.41,-.80,.64,-.47,-.42,.08 -> -.47

.73,-.53,.61,.21
.58,-.07,.36,-.31
.69,-.27,.48,-.10
-> -.27

.76,.80,-.44,-.41 -> .80

-.51,.05,-.48,-.09,-.08,-.13
-.11,-.60,-.10,-.06,-.07,.15
-.03,-.28,-.16,.06,.33,-.67
-> .06

-.58,-.35,-.58,-.11,-.06,-.16
-.60,-.27,-.57,-.12,-.11,-.09
.44,.43,.51,.04,-.15,.52
-> .04

.37,.31,-.80,.81,.23,.41,.18 -> .23
---
[[-57.25, 180.57, -26.21, -111.55],
 [27.36, 42.30, 96.61, 165.42]] => 180.57

[[-147.120, 83.812, -116.701, -93.963, 118.465, -122.848],
 [38.874, -148.774, 188.811, -86.512, 94.499, 13.355]] => 188.811

[1.029, 0.774, -0.451, -0.580, -0.179, -1.141] => 1.029

[[2.2, -1.3, 19.2, -0.2],
 [7.0, 10.5, -13.1, 9.5]] => 19.2

[[-0.37, 1.41, -1.46, -1.46, -0.25, -1.10],
 [1.82, 0.98, -0.35, -0.35, 1.00, -0.01]] => 1.82

[0.050, -0.065, -0.099, 0.135, -0.072, 0.030] => 0.135

[1.3, -0.8, -1.1, -0.3, -1.2] => 1.3
---
array([-40, -39, -10,  42]) -> -39

array([-39,  37,  20, -43, -44, -46]) -> -39

array([108, 210, 157,  63, 165]) -> 157

array([ 851, -538,  -63, -617,  149,   83, -709]) -> 83

array([-27,  22,  28, -36,  -7]) -> -7

array([56, 89, 20, 58, 62]) -> 58

array([[ 41,  -2,  10,  37],
       [  9,   8, -39,  -5],
       [-40,   6,  27, -24]]) -> 27

array([146, 201, 209, 217, 183,  62]) -> 201

array([88,  9, 10, 58, 61, 68]) -> 61
---
[[-.25 -.65  .26 -.18]
 [-.13 -.55  .21 -.08]
 [-.54 -.69  .44 -.38]] ans = -.08

[[-.12  .32  .51 -.57  .08]
 [ .56 -.71  .54 -.19  .04]
 [-.03 -.71 -.62  .59  .63]] ans = .04

[[.34 .38 .03 .25]
 [.63 .45 .52 .18]
 [.63 .51 .25 .24]] ans = .18

[[ .38  .14 -.16  .22  .55  .54]
 [ .78 -.15  .27  .40  .08  .26]
 [-.58 -.51 -.47  .44 -.09 -.01]] ans = .26

[[-.24  .31 -.59  .21 -.45]
 [-.32  .12 -.41  .27 -.46]
 [-.33  .10 -.39  .28 -.46]] ans = -.46

[[-.74 -.15 -.09 -.59 -.45 -.73 -.77]
 [-.74 -.15 -.08 -.59 -.44 -.74 -.77]
 [ .58  .02 -.03  .49  .36  .58  .62]] ans = -.77

[[ .78 -.45  .51 -.32]
 [-.40  .11 -.09 -.52]
 [-.07  .40  .14  .11]] ans = -.52

[[ .14  .54  .46  .44  .27  .27]
 [-.11 -.43 -.45 -.41 -.25 -.17]
 [ .20  .75  .50  .47  .37  .47]] ans = -.17
---
-.63,-.55,.01,.06,.02,-.01
-.30,-.11,-.32,-.22,-.30,-.39
gives -.11

-.52,.16,-.67,-.26,.47
.20,-.66,-.01,.48,.14
.03,-.40,-.21,.05,-.33
gives -.40

.16,-.66,.59,.50,-.07,-.06,.60
.16,-.68,.61,.51,-.07,-.06,.61
-.17,.60,-.55,-.47,.07,.04,-.55
gives .60

-.12,-.04,.02,-.28
-.47,.62,.21,.22
.00,-.04,.16,.16
gives -.04

.37,-.03,-.16,.59 gives -.03

-.26,.12,-.54,-.52,.01,-.11
-.73,.44,-.38,-.77,.00,.61
gives .44

.32,-.53,-.60,-.55,-.51,-.54
.22,-.30,-.35,-.34,-.34,-.33
.24,-.30,-.33,-.32,-.31,-.32
gives -.30
---
[[-0.24 -0.06  0.06 -0.21 -0.06  0.17]
 [-0.10 -0.11 -0.11 -0.12 -0.11 -0.09]
 [-0.13 -0.09 -0.10 -0.14 -0.12 -0.04]] -> -0.24, -0.04

[-0.17  0.04  0.14  0.05] -> -0.17, 0.05

[ 0.04  0.02 -0.03  0.07 -0.14  0.06  0.15] -> 0.04, 0.15

[-92.03  19.44 129.51 -31.87] -> -92.03, -31.87

[-0.15  0.03  0.14  0.10  0.19 -0.06  0.18] -> -0.15, 0.18

[ -3.402   9.096 -13.864 -12.145] -> -3.402, -12.145
---
.40,.16,-.18,.75,-.02,.79,-.12 → .40
-.42,-.54,-.60,.42 → -.42
-.04,.00,.26,-.14,-.61 → -.04
.30,-.47,.29,-.71 → .30
.03,.10,-.06,-.63,-.22 → .03
.06,.24,.61,.05,.29 → .06
---
[[85 83 10 29 72  9]
 [96 12 86  1 90 20]
 [17  4 83 87  1 89]] Out: 1

[[320 693 320 360 574 391 281]
 [343 683 323 319 637 345 300]
 [194 574 231 772 191 778 235]] Out: 778

[[237 356 434 396 520 211]
 [263 212 620 308 245 401]
 [172 406 203 344 983 421]] Out: 983

[[-134  252  345  747   83 -164 -643]
 [-129  -13 -105  229    9  -67  -15]
 [ -78   12 -119  164   -1  -10    6]] Out: -10

[[75 16 21 82 19 78 65]
 [79 17 32 82 19 78 65]
 [83 20 47 82 19 79 57]] Out: 79

[[135 191 129 191 191 130 132]
 [211 120 198 226 249 198  57]
 [141 123 129 235 224 128 125]] Out: 128

[[73 41 86 28 52 68 29]
 [69 68 38 52 70 16 31]
 [33 57 46 65 43 71 14]] Out: 71

[[6900 3496 2015 2425]
 [7753 3257 2189 4673]
 [5875 3823 1902 2061]] Out: 1902
